A small network was shown many inputs. Here are its activations along a few directions, one row for each input.
Each table varies a few parts of the input and shows all the possible inputs, shuffled.
Descriptions start from the smaller parts, as in this example, which fits no table here: one of 8 places around a ring, together with either a single point or one of 11 places around a ring or (one of 3 separate values, together with one of 6 places along a line).
Shared parts are said once, and a part with two or three values counts as separate values.

Other details of the inputs shift rows strongly along two fixed directions, in all tables alike. That doesn't count.

A family of inputs:
row 1: -16, 15, 25, -20, 3, -1, -13, -2, -6, -34, -14, 5
row 2: -13, -18, -25, -34, -16, -19, 7, -5, 9, -2, 11, 2
row 3: 2, 4, 8, 35, 11, 8, -1, 7, 12, 19, -11, -4
row 4: -14, -5, -18, -32, -34, -24, 5, -2, 14, -9, 17, -9
row 5: 5, -7, 7, 37, 12, 15, 1, 12, 8, 10, -12, 8
row 6: -2, 27, 26, -29, 4, 4, -10, 3, -14, -24, -3, 4
row 7: 27, 7, 14, 26, -5, 17, -4, 17, 9, 0, -4, 3
row 8: 18, -25, -35, 19, -27, -3, 23, 1, 20, 39, 22, -9
row 9: -23, 19, 18, -13, 26, -8, -7, -14, -15, -9, -13, 1
row 10: -11, 20, 19, -20, 21, 8, 0, -8, -22, -17, -8, 10
row 11: 14, 11, 3, 37, 11, 11, 4, -5, 4, 17, -9, -5
row 12: -10, -30, -24, -33, -11, -18, 5, -10, 6, -2, 9, 4
row 13: 2, -7, -17, -32, -31, -22, 11, -8, 3, -11, 22, -5
row 14: 30, -30, -33, 16, -35, -1, 11, 4, 28, 22, 20, -7
row 15: 2, -31, -27, 48, 16, 34, -44, 49, -50, -4, 10, -3
row 16: -4, 21, 21, -27, 14, 7, -5, -1, -18, -22, -11, 9
row 17: -4, -25, -25, -30, -5, -13, 16, -21, -8, 4, 18, 2
row 18: -21, -16, -26, -24, -4, -25, 11, -17, 5, 5, 15, -4
row 19: 26, -22, -36, 13, -33, -2, 17, 9, 26, 31, 20, -9
row 20: -16, 19, 23, -25, 6, 1, -15, 5, -5, -29, -11, 9
row 21: 23, 14, 11, 24, -9, 20, -5, 17, 13, 0, -5, 0
row 22: 23, 10, 13, 29, -12, 18, -2, 11, 11, -4, -9, -3
row 23: -17, -24, -23, -23, 0, -28, 12, -18, 1, 5, 16, -1
row 24: -17, -22, -24, -20, 0, -31, 10, -25, -1, 8, 12, -2
row 25: 1, 5, 6, 37, 11, 4, -2, 0, 10, 22, -13, -5
row 26: -8, -10, -26, -27, -6, -21, 17, -21, -3, 7, 20, -6
row 27: -11, -7, -8, -10, 32, 25, -46, 28, -89, -34, 13, 1
row 28: 15, 11, 7, 33, 10, 14, 5, 4, 5, 17, -4, -6
row 29: 5, -7, 5, 40, 19, 12, -2, 2, 10, 13, -15, 1
row 30: -6, 34, 28, -26, -4, 1, -7, 1, -13, -29, -5, -2
row 31: 18, 4, 5, 39, 14, 9, 5, -5, 0, 18, -8, -2
row 32: -3, 22, 25, -29, 12, 5, -6, -1, -19, -15, -9, 6
row 33: 1, 14, 24, -25, 18, 4, -5, -2, -21, -23, -9, 12
row 34: 19, 21, 16, 25, -19, 14, -2, 16, 13, 3, -5, -8
row 35: 23, 14, 15, 22, -11, 17, -5, 17, 12, 7, -4, -3
row 36: 14, 0, 13, 29, -3, 13, -10, 21, 17, -2, -10, 6
row 37: -9, -25, -20, -33, -19, -19, 0, -8, 10, -8, 14, 2
row 38: 14, 10, 9, 32, 9, 12, 5, 3, 4, 20, -5, -7
row 39: -24, 17, 16, -11, 27, -7, -7, -16, -15, -12, -16, 4
row 40: -16, 15, 24, -26, 13, 0, -11, 3, -10, -16, -15, 8
row 41: 21, -34, -39, 26, -15, -6, 21, -11, 20, 36, 19, -11
row 42: 2, 1, 8, 33, 6, 15, 0, 13, 11, 17, -11, 2
row 43: -15, 19, 27, -20, 2, -5, -11, 3, -7, -34, -11, 6
row 44: 17, -19, -39, 24, -21, -11, 20, -11, 20, 41, 20, -16
row 45: -4, -17, -23, -26, -2, -24, 17, -22, -7, 6, 22, -4
row 46: 14, 11, 7, 34, 9, 8, 4, -4, 2, 24, -8, -8
row 47: -14, -6, -15, -33, -35, -26, 5, -4, 13, -6, 15, -9
row 48: 0, 10, 22, -25, 19, 8, -7, -6, -20, -22, -13, 11
row 49: -20, -15, -24, -26, -4, -26, 11, -15, 4, 8, 17, -7
row 50: -7, 12, 22, -18, 25, 5, 0, -8, -26, -18, -7, 12
row 51: 15, 8, 7, 30, 5, 21, 6, 10, 3, 15, -5, 0
row 52: -9, -26, -22, -32, -12, -23, 7, -5, 5, -3, 13, 5
row 53: 18, 0, 3, 39, 16, 13, 3, -10, 1, 18, -11, -3
row 54: -2, 0, -19, -34, -35, -19, 11, -8, 7, -11, 21, -8
row 55: 2, 1, 6, 34, 7, 17, 0, 14, 11, 14, -10, 3
row 56: -15, 20, 25, -26, 5, 0, -16, 7, -6, -25, -8, 6
row 57: 9, 4, 9, 27, 1, 16, -5, 21, 16, 8, -14, 3
row 58: 6, 15, 11, 30, -16, 12, -7, 19, 22, -6, -12, -3
row 59: -21, 6, 17, -10, 33, -6, -9, -22, -18, -12, -18, 6
row 60: -21, -20, -27, -28, -9, -18, 12, -11, 4, 3, 14, 3
row 61: -15, 19, 27, -26, 4, -1, -16, 5, -6, -22, -10, 6
row 62: 5, -11, 5, 37, 14, 19, -1, 7, 10, 11, -15, 8
Each input here is: one of 2 separate values, together with either a single point or (one of 5 places along a line, together with one of 6 places along a line).
Q: The inputs of row 14 and row 37 match in every part but the choice among 2 separate values. If row 16 is changed in the same way as row 14 into row 37, which row does it become?
A: row 2
Q: The inputs of row 44 and row 9 match in every part but the choice among 2 separate values. If row 46 is changed in the same way as row 44 into row 9, which row does it become?
A: row 25
Q: A walk changes only the place on the line of 6. It starts at row 44 and steps to row 28. List the rest of the walk in order.
A: row 51, row 19, row 6, row 30
Q: Which other rows does row 36 become when the choice among 2 separate values takes its other values? List them by row number.
A: row 7
Q: A walk changes only the place on the line of 5. It starts at row 3 and steps to row 49. List the rest of the walk in order.
A: row 18, row 23, row 29

A family of inputs:
row 63: 3, 44, 60, 79, 35, 37, -17, 23, 15, -2, -53, 6
row 64: -43, 11, 16, -74, -4, -22, -19, 1, -23, -59, 2, 11
row 65: 8, -55, -91, -43, -73, -59, 58, -33, 48, 58, 62, -21
row 66: -49, 24, 14, -67, 9, -30, -9, -21, -24, -43, 1, 0
row 67: 76, -43, -51, 100, -74, 17, 19, 38, 74, 58, 24, -21
row 68: 49, -37, -50, 105, -55, 10, 34, 21, 86, 89, 12, -22
row 69: 34, 58, 64, 73, 26, 43, -16, 15, 3, -5, -39, -3
row 70: -35, 18, 21, -81, 1, -19, -9, -15, -18, -41, -4, 9
row 71: -19, 26, 24, -88, -4, -13, -4, -4, -27, -48, 7, 11
row 72: -52, 8, 19, -65, 24, -32, 1, -32, -9, -38, -13, 15
row 73: 75, -40, -48, 103, -65, 16, 21, 24, 78, 64, 14, -21
row 74: -43, 4, -1, -65, 35, -21, -22, -18, -63, -29, 11, 0
row 75: -5, -90, -110, -38, -52, -47, 14, -10, 7, 37, 64, -16
row 76: -47, -1, 3, -63, 43, -25, -14, -26, -58, -21, 3, 5
row 77: 27, 47, 68, 63, 41, 47, 0, 15, 21, 7, -51, 17
row 78: -30, -2, -1, -71, 25, -7, -16, -17, -66, -45, 9, 10
row 79: -28, -2, 0, -73, 17, -5, -19, -3, -70, -52, 17, 11
row 80: 17, 56, 63, 69, 25, 48, -19, 29, 10, 1, -43, 0
row 81: -46, -12, 4, -63, 51, -23, -11, -29, -48, -25, -3, 15
row 82: 30, 52, 69, 74, 33, 38, -9, 7, 9, 2, -48, 2
row 83: 23, 42, 64, 61, 12, 55, -28, 51, 12, -15, -41, 10
row 84: -8, -66, -92, -34, -32, -43, 34, -33, -9, 38, 59, -17
row 85: 48, -51, -61, 109, -66, 14, 14, 40, 86, 62, 12, -18
row 86: 17, -61, -94, -50, -85, -49, 44, -17, 48, 41, 63, -18
row 87: 30, 41, 69, 72, 41, 40, -6, 4, 18, -2, -53, 13
row 88: 24, 36, 40, 83, 48, 60, -24, 28, -35, 0, -29, 1
row 89: 31, 64, 63, 64, 26, 50, -10, 27, 6, 3, -38, 2
row 90: -38, -9, 1, -72, 21, -13, -32, 4, -63, -45, 13, 11
row 91: -42, 14, 26, -75, 22, -26, 7, -34, -9, -28, -11, 15
row 92: -6, -77, -91, -32, -25, -41, 37, -35, 3, 36, 53, -7
Q: The inputs of row 70 and row 80 match in every part but one. If row 73 is changed in the same way as row 70 into row 80, which row does it become?
A: row 69
Q: What is each input in this table made of?
A: one of 5 places along a line, together with either one of 2 separate values or one of 4 places along a line
Q: Which other rows does row 74 become when the choice among 2 separate values takes its other values? List them by row number.
A: row 88
